These are the activations of a small neural network, seen along a few directions. Each row is one input.
In each table, some parts of the input vary, and every possible input appears once, in random order.
A made-up example of a description, with smaller parts first: one of 2 separate values, together with either a single point or one of 9 places around a ring or (one of 5 places around a ring, together with one of 6 places along a line).
Shared parts are said once, and a part with two or three values counts as separate values.
In the rows, 128 means zero.

Other details of the inputs shift rows strongly along two fixed directions, in all tables alike. That doesn't count.

Table:
row 1: [179 117 125 101  78  39 151 109 155 114  83]
row 2: [115 147 119 143 183 167 117 132 141 174 121]
row 3: [ 76 131 151 105 144 167 122 106 150 117 106]
row 4: [108 141 122 126 154 154 126 141 107 144 144]
row 5: [124 145 140 127 152 138 128 127 104 144 131]
row 6: [137 151 131 135 163 141 112 130 155 171 103]
row 7: [124 166 127 117 166 142 125 119 139 178 113]
row 8: [114 143 120 125 150 162 125 140 105 142 143]
row 9: [114  64 120 159  80 148 123 158  76  26 215]
row 10: [118 143 132 158 189 186  94 142 133 161 134]
row 11: [178 119 130 109  69  48 136 110 164 118  89]
row 12: [174 137 128  97  73  49 159 108 152 115  85]
row 13: [173 139 146  91  84  43 155  89 142 118  99]
row 14: [155 129 122 108  74  55 154 107 152 118 103]
row 15: [107 159 119 130 171 166 114 130 125 180 126]
row 16: [130  81 155  82  65  89 147  94 186  95  71]
row 17: [181 120 136 108  79  49 139 118 156 117  83]
row 18: [130 160 139 125 160 136 120 114 125 174 110]
row 19: [130 162 140 126 168 158 123 128 111 166 117]
row 20: [104  60 117 165  77 141 119 152  81  31 220]
row 21: [127 160 126 129 162 136 131 133 138 172 101]
row 22: [ 89  61 102 158  83 142 138 147  80  45 221]
row 23: [129 148 127 146 173 174 105 149 134 169 112]
row 24: [ 91  62 103 158  89 159 140 160  68  34 226]
row 25: [121 141 132 158 189 185  92 152 124 160 125]
row 26: [102 141 121 142 154 154 134 132 124 142 148]
Description of these inputs: either one of 2 separate values or (one of 4 places along a line, together with one of 6 places along a line).
- What sort of input is row 16? => one of 2 separate values
- Which other rows does row 1 become when the place on the line of 4 takes its other values? List them by row number. => row 2, row 22, row 24

Table:
row 27: [ 70 107 123 151 143 192 121 146 111 109 175]
row 28: [105 122 144 127 145 162 111 123 132 131 131]
row 29: [111 175 118 133 172 150 129 132  89 169 154]
row 30: [167 113 120 124  74  65 141 126 139 100 125]
row 31: [131 128 114 152 150 142 119 144 127 142 140]
row 32: [140 148 138 102 136 121 124 111 164 157  69]
row 33: [169 161 135 131 160 124 107 124 152 184  82]
row 34: [ 92  98 120 136 117 151 129 128 123  92 161]
row 35: [169 142 128 123 128  91 128 128 151 162  85]
row 36: [ 83 125 125 117 120 146 160 122  78  97 188]
row 37: [137 134 127 149 150 145 116 144 117 133 133]
row 38: [135 156 149 111 158 133 118 111 165 168  67]
row 39: [186  92 122 105  34  31 153 120 129  60 127]
row 40: [ 97  91 129 130 104 140 137 134 115  89 155]
- Changing only one part turns row 28 into row 33. The same change can be made to row 34. Which row results? => row 31
- What is each input in this table made of? => one of 2 separate values, together with either a single point or one of 6 places along a line
